These are the activations of a small neural network, seen along a few directions. Each row is one input.
In each table, some parts of the input vary, and every possible input appears once, in random order.
Descriptions start from the smaller parts, as in this example, which fits no table here: one of 3 separate values, together with either a single point or one of 9 places around a ring or (one of 5 places around a ring, together with one of 6 places along a line).
Shared parts are said once, and a part with two or three values counts as separate values.

Other details of the inputs shift rows strongly along two fixed directions, in all tables alike. That doesn't count.

A family of inputs:
row 1: [-26  24 -16  13  50 -26 -15  -5  -8   2 -22 -26]
row 2: [ 12 -12  14 -19 -23 -15  -6  31 -23 -21  22  -7]
row 3: [-33  40 -18  22  88 -20 -21 -37   8  -8 -41   1]
row 4: [  7  19  14   7  24  37  13 -53  40 -15 -26  50]
row 5: [  7  16   7   7  28  28   0 -45  25  -6 -23  39]
row 6: [-34   1 -22   6   7 -44  -8  42 -28  10   3 -62]
row 7: [  5  11   9   6  10  19   4 -26  14  -2 -10  20]
row 8: [ 12  19  17 -12  37  10 -12 -35  16 -40 -15  48]
row 9: [  7  15  11   5  20  38   9 -52  39 -14 -24  52]
row 10: [ 14 -23  12  -8 -47  29  14   6   8   6  16  15]
row 11: [ 23 -14  10  -7 -42  26  20  -2  13   4  12  18]
row 12: [ 12  20  15   2  16  39  17 -50  41 -13 -25  43]
row 13: [ 11  -8  20 -12 -13 -15  -2  22 -11 -25  12  -7]
row 14: [-25  19 -21   9  46 -24  -7  -8   1  -2 -23 -21]
row 15: [-12  13 -15   8  25 -21 -11   3 -11   8  -7 -15]
row 16: [ 21  -9  12  -5 -44  13  14  12  -4  13  21  -2]
row 17: [  3  15   7   6  21  22   9 -37  29 -10 -20  35]
row 18: [-26  -5 -25   7  12 -44 -15  38 -36  18   6 -58]
row 19: [-32  35 -32  15  86 -24 -24 -34  13  -9 -42  11]
row 20: [-19   0 -10  -8  29 -47 -27  34 -28 -26   9 -34]
row 21: [ 20 -15  17  -4 -35  30   8  -4   7  10  15  25]
row 22: [  7  12   1   1   7  15  11 -25  21  -5 -11  19]
row 23: [ 21 -26  16  -8 -63  19  16  26 -11  17  28 -11]
row 24: [ 16 -20  12  -8 -49  22  19  14   3   7  15   0]
row 25: [ 16   1  10  -1 -13  20  12 -16  11   6   3  12]
row 26: [ -3  23  -7   8  52  18  -1 -56  35 -13 -35  42]
row 27: [ 17 -25   4  -9 -57  12  15  26  -6  13  25  -2]
row 28: [-25  12 -22  11  32 -40 -18  18 -23  11  -7 -35]
row 29: [-29  -7 -33   4   8 -47 -15  41 -31  13   5 -52]
row 30: [  7 -12   3  -3 -29  -1   8  19 -13  15  16 -23]
row 31: [ 19  -9  26 -14 -14   1  -1   7  -1 -28  10  15]
row 32: [ 17 -17  17  -6 -49  29  21   5  10   4  14  10]
row 33: [-28  14 -22  10  46 -21 -14  -5  -2  -2 -24 -15]
row 34: [  6 -14   1  -1 -28  -4   0  23 -16  16  17 -11]
row 35: [-24  -7 -24   5   7 -42 -22  40 -36  20   9 -44]
row 36: [  7 -14  -1  -2 -26   0   5  15 -12  15  15 -16]
row 37: [-18  26 -19  14  57 -19 -16 -23   1  -1 -24  -2]
row 38: [ 22 -17  13 -10 -51  26  25   4  10   7  17   6]
row 39: [-28  21 -27  11  49 -33 -14  -1  -4  -1 -21 -18]
row 40: [ -6  24  -1  10  47  17   0 -48  33 -14 -32  42]
row 41: [  8  -4  11   2  -7  26   2 -18  11   4   0  25]
row 42: [-36  15 -23  14  49 -28 -16  -1  -6  -2 -22 -20]
row 43: [ 22 -19   9  -7 -34  28   7  -6   5  12  14  19]
row 44: [-19  15  -8  10  24 -19  -8   4 -10   5  -8 -25]
row 45: [-16 -19 -22  -3 -12 -24  -8  33 -21  15  11 -35]
row 46: [-28   4 -27   5  10 -48  -9  39 -27  11   3 -55]
row 47: [ 11  21  16   4  17  35  17 -49  40 -13 -22  47]
row 48: [-15   1  -6 -11  13 -53 -20  45 -40 -20  12 -44]
row 49: [  9  -1   3  -1   1  25  10 -26  22  -3 -10  28]
row 50: [-31 -10 -28   3   8 -38 -17  39 -28  13   1 -48]
row 51: [  6   1  13   1 -16  21  17 -10  16  -2  -1  11]
row 52: [-29  17 -25  11  48 -32 -16  -1  -5   0 -21 -14]
row 53: [ 26 -22  14  -9 -67  15  18  26 -11  18  33 -12]
row 54: [-26  13 -28  11  44 -37 -26   8 -19  10 -11 -23]
row 55: [  9 -29   8  -8 -54  17  12  24  -4  12  23  -3]
row 56: [ 20  21  26  -7  39  24  -2 -50  33 -49 -16  58]
row 57: [ 12 -23   9  -8 -45  20  12  14   3   9  18   9]
row 58: [ 17 -20  12  -9 -61  11  21  27  -3  12  25  -9]
row 59: [ -7   9   4  -8  23 -35 -11  20 -15 -31   7 -27]
row 60: [-18   0  -2  -7  11 -60 -17  49 -37 -19  10 -56]
row 61: [ 18 -28  15  -6 -62  19  12  25 -12  16  30  -7]
row 62: [ 21 -21   7  -6 -48  15   9  14  -8  15  24   2]
row 63: [-33  43 -15  22  84 -21 -18 -35   8  -8 -39  -4]
row 64: [ 11  14  13   5  22  40   1 -53  33  -7 -20  54]
row 65: [ 25 -22  14  -7 -45  30  14   0   2  12  18  14]
row 66: [  9  33  19  -9  47   2  -5 -38  17 -43 -21  35]
row 67: [ 21 -17  14  -8 -50  23  21   8   8   7  17  14]
row 68: [ 11  -4   3  -3 -12  20  14 -16  17   0  -2  17]
row 69: [  0   5  -3   2  14  11   7 -21  17  -3 -14  13]
row 70: [ 23 -17  10  -5 -45  20  10   9  -3  14  21  11]
row 71: [ 24 -21  18  -8 -66  14  18  28 -11  19  32 -10]
row 72: [ -1 -15   2   2 -25  -1   0  21 -16  14  15 -17]
row 73: [-26  -8 -29   6  11 -45 -19  37 -37  19   8 -54]
row 74: [ 23 -19  27 -18 -32   5  -1  17  -4 -23  19  14]
row 75: [-21   0 -23   4  26 -18 -12   2  -5   4 -11 -14]
row 76: [ 13  11  17   4  -1  24  11 -25  17   0  -4  24]
row 77: [-33  10 -29   9  41 -38 -21  12 -13   5 -15 -23]
row 78: [ 12  -1   5   0   3  26   1 -29  16   3  -6  31]
row 79: [ 19 -20  15  -4 -46  21  11  12  -4  13  22   7]
row 80: [-18  -3  -8  -8  16 -56 -20  48 -36 -23  16 -53]
row 81: [ 17  13   7   3  20  36   0 -53  31  -4 -17  56]
row 82: [ 17 -29  10  -9 -55  19   7  24 -11  18  25  -5]
row 83: [  8  17  11   8  21  23   5 -38  22  -4 -16  35]
row 84: [  2 -18 -10  -6 -27  -2   1  19  -7  11  14  -8]
Each input here is: one of 4 places along a line, together with either one of 3 separate values or (one of 2 separate values, together with one of 9 places around a ring).
- Changing only the place on the line of 4 turns row 10 into row 6. The same change can be made to row 45. Which row results? => row 38
- Changing only the place on the line of 4 turns row 73 into row 43. The same change can be made to row 61. Which row results? => row 64
- Changing only the place on the line of 4 turns row 63 into row 3. The same change can be made to row 46. Which row results? => row 39
- Change only the place on the line of 4 in row 16. List by row number the other rows that result. => row 15, row 54, row 70
- Start at row 66 and move only the place on the line of 4, one step at a time. The first step leads to row 48. Which rows follow, in order? => row 2, row 8
- Change only the choice among 3 separate values in row 8. List by row number the other rows that result. => row 20, row 74

A family of inputs:
row 85: [-18   7   5   5  19 -38  -9  27 -23 -14  -1 -43]
row 86: [-14  10  -4  13  21 -32 -17  16 -32  20   0 -42]
row 87: [ 17  -3  14  -6 -40  31  30 -10  25   1   3  13]
row 88: [-28   1 -15  -3  17 -36 -22  33 -23  -9   6 -20]
row 89: [ -7  -2  -6   6 -22  -2  10  17 -13  24   5 -25]
row 90: [ 30  -9  11  -7 -27  26   1 -11   8   8   7  41]
row 91: [-22  22 -23  16  67  14 -11 -54  24   0 -43  27]
row 92: [-12 -12 -17  -4 -28  -9  13  26   0  12   5 -22]
row 93: [-28 -17 -16   0  17 -34 -21  31 -21 -11  -2 -30]
row 94: [ 27   1  41 -12 -25  29  10  -7   5 -22  18  23]
row 95: [  5  43   6  12  73  -2 -20 -52  10 -13 -33  25]
row 96: [ 35  -1  22  -6 -26  26   4 -14   5   5   9  32]
row 97: [-28 -16 -27  -5  13 -34  -8  30 -11  -7  -5 -40]
row 98: [ -3  -3  12  -8 -15 -11  -7  27 -18 -11  19 -12]
row 99: [ 17 -22  21 -17 -25  33  -2  -5   9 -19  16  37]
row 100: [ 23   2  23   2 -32  39  27 -18  11  12   5  10]
row 101: [  1   2   3  10 -15  -2   6  14 -14  18  19 -32]
row 102: [-20  28  -4  11  66  -5 -11 -38  28 -29 -41  38]
row 103: [-21  34 -21  22  65   6  -9 -50  29   2 -33  32]
row 104: [ -4 -13  -8   5 -16 -10  -8  20 -17  28   9  -7]
row 105: [ 13 -23   3 -11 -37  37  21 -11  25   1   3  18]
row 106: [ 35  -2  19 -14 -27  19  13 -12  10 -14  16  31]
row 107: [-30 -10 -34  12  17 -24 -19  21 -21  21   6 -39]
row 108: [  7 -11 -12 -12 -15 -19  -4  23 -14  -3  18  -3]
row 109: [-23   4  -4   5  15 -39 -11  31 -20 -10  -3 -34]
row 110: [-16  38  -5   8  65  -5   4 -43  36 -28 -44  20]
row 111: [-14  44  -2  12  65   3   7 -53  32 -19 -42   8]
row 112: [ 27  -3  30 -11 -34  26  32  -7  22 -16   5   8]
row 113: [ 41   1  28 -15 -24  21  15 -15   6 -17  19  22]
row 114: [ -5  -1  -6  10 -19  -4   5  17 -11  22  17 -24]
row 115: [ -4 -25  -9   2 -13  -4 -15  17 -21  25  11 -12]
row 116: [  4 -24 -16 -15 -10 -20 -14  24 -22  -5  21 -15]
row 117: [ 16 -14  10 -12 -39  25  27   0  28  -9   2  26]
row 118: [ 13  -9   3   1 -36  37  22 -12  17  19   1  28]
row 119: [-19   7 -13  13  18 -34 -18  19 -28  24  -2 -33]
row 120: [  6 -23 -10  -7 -11  -7 -21  18 -23  13  13  -8]
- What is each input in this table made of? => one of 4 places along a line, together with one of 9 places around a ring
- Start at row 117 and move only the place on the ring of 9, one step at a time. The first step leads to row 92. Which rows follow, in order? => row 118, row 103, row 104, row 90, row 108, row 88, row 102
- Change only the place on the ring of 9 in row 113. List by row number the other rows that result. => row 85, row 86, row 94, row 95, row 100, row 101, row 111, row 112

A family of inputs:
row 121: [  0 -25   4  -9 -36 -27 -14  57 -44   5  34 -34]
row 122: [ 30  -5  11   2 -51  45  36 -19  23  27   7  20]
row 123: [-17  34  -7  19  48   5   2 -40  23   4 -32   6]
row 124: [ 27 -19  28 -19 -44  33  17  -2  19 -20  12  35]
row 125: [ 29  -5  17 -20 -15  13   8  -7  20 -33   7  33]
row 126: [ 15  -6   8   3 -14  35   2 -22  11  16   4  31]
row 127: [ 19 -21   9  -7 -48  44  23 -10  23   7  10  33]
row 128: [-33  45  -6  23  90 -12 -13 -43  19 -17 -48   0]
row 129: [ -6  34  11   5  48  -4  -1 -29  15 -26 -25  12]
row 130: [ 12 -11   9 -16 -41 -35   6  54 -32  -8  33 -49]
row 131: [-11  22 -25  17  49   4 -14 -43  11  21 -29  24]
row 132: [ 13 -25   3 -20 -35 -32 -14  53 -45  -3  39 -34]
row 133: [-49  -6 -30   7  33 -50 -22  37 -28   0  -7 -55]
row 134: [  8 -10 -12   2 -21  28  20 -21  25  17  -4  29]
row 135: [-38  -1 -23  12  36 -49 -35  34 -41   9  -2 -50]
- What is each input in this table made of? => one of 3 separate values, together with one of 5 places along a line
- Changing only the choice among 3 separate values turns row 126 into row 127. The same change can be made to row 135. Which row results? => row 133
- Change only the choice among 3 separate values in row 134. List by row number the other rows that result. => row 122, row 131
